Each row below holds a small network's activations on one record, seen along a few directions.
Each row is followed by the record's values for the fields E, V, Z, C, B, P, D.
A field that a record lacks is left out.
Other fields move the rows too, some of them a lot.
In the rows, 500 means zero.
Strong random noise was added to every row along 3 fixed directions; ignore it. To show where, here is one row again and again, with new noise each time:
[451 681 380 563 490 413 496 782 487 772 650 455 534 388 381 629 484 762
 395 497 548 573 408 641 806]
[368 475 580 359 515 407 461 780 301 943 476 476 518 530 275 523 531 950
 624 577 591 616 171 345 746]
[655 540 598 567 556 460 647 395 725 684 641 455 598 524 556 429 382 346
 514 452 488 466 562 539 697]
[616 576 551 569 537 464 617 463 673 684 635 456 592 510 520 474 396 403
 483 463 495 485 548 565 698]
[404 708 407 494 395 606 460 712 260 624 429 483 607 645 279 679 440 545
 392 579 513 587 502 576 477]

[541 589 275 669 547 354 525 469 841 250 797 566 326 255 762 465 575 421
 329 353 535 502 700 792 658] -> <P:p2>
[555 288 667 429 604 457 551 436 563 680 504 490 501 508 501 368 481 653
 619 513 575 437 370 356 575] -> <E:e2 V:v5 Z:z2 C:c1 B:b8 P:p2>
[608 263 546 507 575 487 491 414 550 479 445 441 503 378 571 391 462 569
 529 444 557 345 455 383 403] -> <E:e1 V:v2 P:p2>
[708 460 379 656 549 572 564 343 714 239 570 463 532 402 657 452 369 231
 302 412 590 292 791 668 334] -> <E:e2 V:v8 P:p2>
[529 438 696 529 518 515 505 419 449 589 338 400 608 492 458 472 486 457
 632 525 352 349 350 311 490] -> <E:e3 V:v3 Z:z1 C:c3 B:b6 P:p3>
[670 706 375 653 444 571 575 437 632 436 601 448 636 449 550 595 385 212
 315 432 451 447 773 716 487] -> <E:e1 V:v4 Z:z3 C:c3 B:b1 P:p1 D:d3>
[296 473 574 337 519 377 444 744 360 709 511 563 392 498 403 522 663 850
 708 557 494 656 189 328 711] -> <Z:z1 C:c2 B:b4 P:p3>
[524 414 678 549 531 540 504 351 411 476 310 450 587 562 451 453 467 384
 589 567 353 358 432 369 374] -> <E:e3 V:v1 Z:z2 C:c3 B:b9 P:p2>
[378 554 523 528 472 446 380 550 333 500 425 525 502 451 438 575 625 584
 561 547 318 478 384 450 547] -> <E:e2 V:v6 Z:z2 C:c2 B:b2 P:p1 D:d3>
[585 528 410 478 450 598 513 388 525 371 503 516 511 609 557 490 436 279
 436 454 612 520 696 560 305] -> <E:e3 V:v7 P:p1 D:d3>
[376 334 519 233 471 494 387 653 221 693 366 537 423 615 351 454 577 855
 650 556 730 627 270 272 403] -> <E:e3 V:v3 P:p1 D:d3>
[475 627 335 514 485 551 558 456 672 250 670 594 387 599 648 507 520 309
 374 443 593 653 757 733 453] -> <P:p2>
[507 392 301 497 498 536 373 563 427 328 495 523 418 323 541 554 558 644
 353 452 648 395 590 548 329] -> <E:e1 V:v9 P:p2>
[603 439 493 567 506 599 528 322 543 270 410 514 529 513 576 496 466 248
 438 492 478 343 663 542 250] -> <E:e1 V:v9 Z:z2 C:c1 B:b8 P:p2>
[615 263 703 580 613 458 474 300 564 517 359 413 554 310 566 364 492 465
 620 452 339 233 375 295 512] -> <E:e1 V:v9 P:p3>
[367 480 654 416 577 364 547 547 563 650 581 570 398 538 508 411 613 632
 707 535 439 652 291 406 778] -> <Z:z2 C:c2 B:b2 P:p3>
[686 405 610 434 508 623 591 217 566 431 415 516 593 688 572 368 377 136
 561 469 535 445 685 410 260] -> <E:e1 V:v4 P:p1 D:d3>
[744 187 625 442 676 383 660 331 868 640 656 488 441 378 720 248 450 526
 644 384 722 385 480 392 625] -> <E:e1 V:v9 P:p3>
[520 492 403 464 467 516 473 706 383 645 485 433 534 417 390 583 476 728
 452 513 667 484 419 502 500] -> <E:e3 V:v3 Z:z3 C:c3 B:b1 P:p3>
[549 554 430 570 454 588 525 341 580 220 504 519 480 598 610 446 460 174
 411 471 482 507 768 610 303] -> <P:p3>
[504 634 248 629 512 337 489 505 784 347 825 562 316 275 722 461 590 472
 332 353 549 604 695 800 708] -> <P:p1 D:d3>
[540 545 520 489 494 486 528 427 606 499 558 526 491 497 564 520 499 370
 518 479 443 521 565 520 551] -> <E:e1 V:v9 Z:z1 C:c1 B:b5 P:p1 D:d3>
[458 431 509 548 560 408 459 563 498 520 507 479 459 341 514 517 576 678
 539 491 460 421 336 476 591] -> <E:e3 V:v7 Z:z2 C:c2 B:b2 P:p2>
[583 574 325 610 538 418 537 741 624 667 677 413 522 219 500 602 483 754
 360 423 625 459 482 668 733] -> <E:e1 V:v2 Z:z3 C:c3 B:b1 P:p3>
[543 413 604 398 570 347 537 601 553 895 589 477 513 382 454 434 528 822
 632 483 582 540 287 374 803] -> <E:e1 V:v4 Z:z3 C:c3 B:b1 P:p1 D:d1>
[520 689 465 507 406 632 546 496 445 488 489 503 611 698 430 598 391 245
 411 541 477 549 675 586 408] -> <E:e2 V:v8 Z:z1 C:c3 B:b6 P:p1 D:d3>
[346 562 486 411 407 572 372 629 170 555 304 520 529 599 298 616 562 631
 525 592 447 585 389 420 374] -> <E:e1 V:v2 Z:z2 C:c1 B:b8 P:p1 D:d3>
[534 381 472 431 583 383 569 502 725 543 687 526 351 438 639 321 530 621
 545 426 713 604 508 522 644] -> <P:p3>
[401 370 403 542 512 465 310 561 326 335 377 500 401 312 487 512 642 744
 461 505 511 373 397 477 365] -> <E:e3 V:v3 P:p2>
[649 507 542 445 471 595 596 303 616 464 525 512 565 664 575 447 421 205
 505 474 586 505 710 517 378] -> <E:e3 V:v3 Z:z3 C:c3 B:b1 P:p1 D:d1>
[475 567 438 601 498 596 487 445 465 269 420 531 532 517 522 590 537 308
 408 498 389 410 615 595 322] -> <E:e1 V:v2 Z:z2 C:c2 B:b2 P:p2>
[530 542 541 574 464 507 472 333 517 388 461 503 528 508 552 489 527 311
 504 502 346 448 589 522 434] -> <E:e3 V:v3 Z:z2 C:c1 B:b8 P:p1 D:d3>
[643 363 426 553 583 458 511 564 593 567 542 428 521 281 537 443 443 665
 438 418 642 358 491 505 533] -> <E:e1 V:v4 P:p3>
[489 666 364 568 438 542 497 709 450 556 527 417 576 471 384 670 395 613
 316 522 525 530 518 640 547] -> <E:e3 V:v1 Z:z3 C:c1 B:b3 P:p2>
[482 416 482 394 465 547 469 716 278 713 379 441 565 533 322 557 474 784
 532 559 687 486 337 378 430] -> <E:e2 V:v6 Z:z3 C:c3 B:b1 P:p3>
[291 483 642 444 545 371 470 524 450 559 501 581 378 528 479 444 669 654
 696 556 361 630 245 392 694] -> <Z:z2 C:c2 B:b2 P:p2>
[397 780 526 623 387 618 409 594 240 550 310 404 697 543 259 723 439 411
 404 592 183 467 463 525 511] -> <E:e2 V:v5 Z:z1 C:c1 B:b5 P:p1 D:d3>
[647 531 588 617 572 533 636 332 715 461 566 468 590 514 582 458 390 199
 496 471 424 390 619 570 557] -> <E:e3 V:v1 Z:z2 C:c2 B:b2 P:p3>
[470 423 369 484 457 557 353 617 279 390 359 466 479 408 427 556 521 656
 427 523 592 415 495 466 288] -> <E:e3 V:v3 P:p3>
[640 251 773 397 568 525 582 255 548 578 380 471 577 599 551 342 445 386
 721 510 487 368 422 219 393] -> <E:e2 V:v6 Z:z3 C:c2 B:b7 P:p2>

Here are new rows. What are their fields?
[479 369 390 504 547 440 413 638 464 515 503 471 418 330 500 479 545 784
 476 452 659 436 391 480 505] -> <E:e3 V:v7 P:p3>
[714 196 661 447 601 510 614 208 706 476 493 480 502 545 673 263 418 353
 629 425 643 351 531 346 362] -> <E:e3 V:v3 P:p2>
[430 631 342 548 441 470 419 660 426 519 547 512 475 390 446 636 563 634
 396 493 488 544 496 625 565] -> <E:e1 V:v9 Z:z2 C:c1 B:b8 P:p1 D:d3>
[541 599 425 629 553 353 596 499 820 470 780 538 401 339 676 466 554 453
 460 409 473 552 574 699 777] -> <Z:z2 C:c1 B:b8 P:p3>
[458 240 631 298 509 585 421 489 245 540 256 521 498 654 372 400 474 643
 627 593 638 455 364 236 258] -> <E:e2 V:v8 P:p2>
[384 722 571 618 441 419 473 400 577 417 547 521 478 454 566 555 614 298
 533 502 132 571 507 559 698] -> <Z:z1 C:c1 B:b5 P:p1 D:d3>
[395 526 543 410 453 530 520 540 400 525 453 515 477 656 434 499 519 527
 555 568 507 650 443 451 464] -> <Z:z3 C:c3 B:b1 P:p2>
[543 291 909 300 573 541 677 112 624 530 394 585 489 885 582 197 470 159
 849 567 447 604 479 216 416] -> <Z:z2 C:c1 B:b8 P:p3>
[809 492 520 685 641 345 712 450 964 752 823 351 585 206 658 406 335 487
 443 358 576 363 546 632 901] -> <E:e3 V:v1 Z:z3 C:c3 B:b1 P:p3>
[725 464 450 609 558 460 596 328 812 470 695 454 522 391 678 368 379 321
 397 374 597 404 715 618 572] -> <E:e2 V:v8 P:p1 D:d3>
[460 504 556 395 513 456 588 552 570 642 592 524 445 589 498 435 518 569
 593 523 595 677 444 475 647] -> <Z:z3 C:c3 B:b1 P:p3>
[261 669 361 528 446 437 413 733 367 460 540 572 377 462 410 616 648 723
 435 559 455 674 400 650 616] -> <Z:z2 C:c1 B:b8 P:p2>
[767 246 566 559 558 597 586 139 697 288 453 456 560 521 699 313 363 177
 479 410 591 254 717 442 210] -> <E:e2 V:v6 P:p2>
[650 618 352 606 510 414 589 553 758 611 767 450 525 333 604 538 442 507
 360 397 610 499 632 710 732] -> <E:e2 V:v6 Z:z3 C:c3 B:b1 P:p1 D:d3>
[604 334 708 490 578 569 564 240 568 388 392 506 564 577 587 406 462 240
 626 506 373 360 533 367 347] -> <E:e1 V:v2 Z:z2 C:c2 B:b2 P:p2>
[580 392 423 501 478 636 464 485 417 398 393 459 558 534 486 506 414 479
 390 470 622 393 615 498 230] -> <E:e1 V:v2 P:p2>
[622 439 527 382 479 653 577 255 577 351 463 551 515 780 598 401 405 140
 530 472 648 547 748 475 214] -> <E:e3 V:v7 P:p1 D:d3>
[366 541 446 437 451 461 400 521 401 410 501 568 388 533 503 465 600 549
 514 525 463 649 534 492 478] -> <P:p1 D:d3>
[579 249 448 479 531 594 459 343 464 273 359 519 456 494 579 400 493 420
 449 473 660 330 614 451 133] -> <E:e1 V:v9 P:p2>
[300 536 311 434 471 409 397 738 408 471 598 597 301 424 485 558 667 821
 465 499 632 673 395 584 582] -> <P:p2>
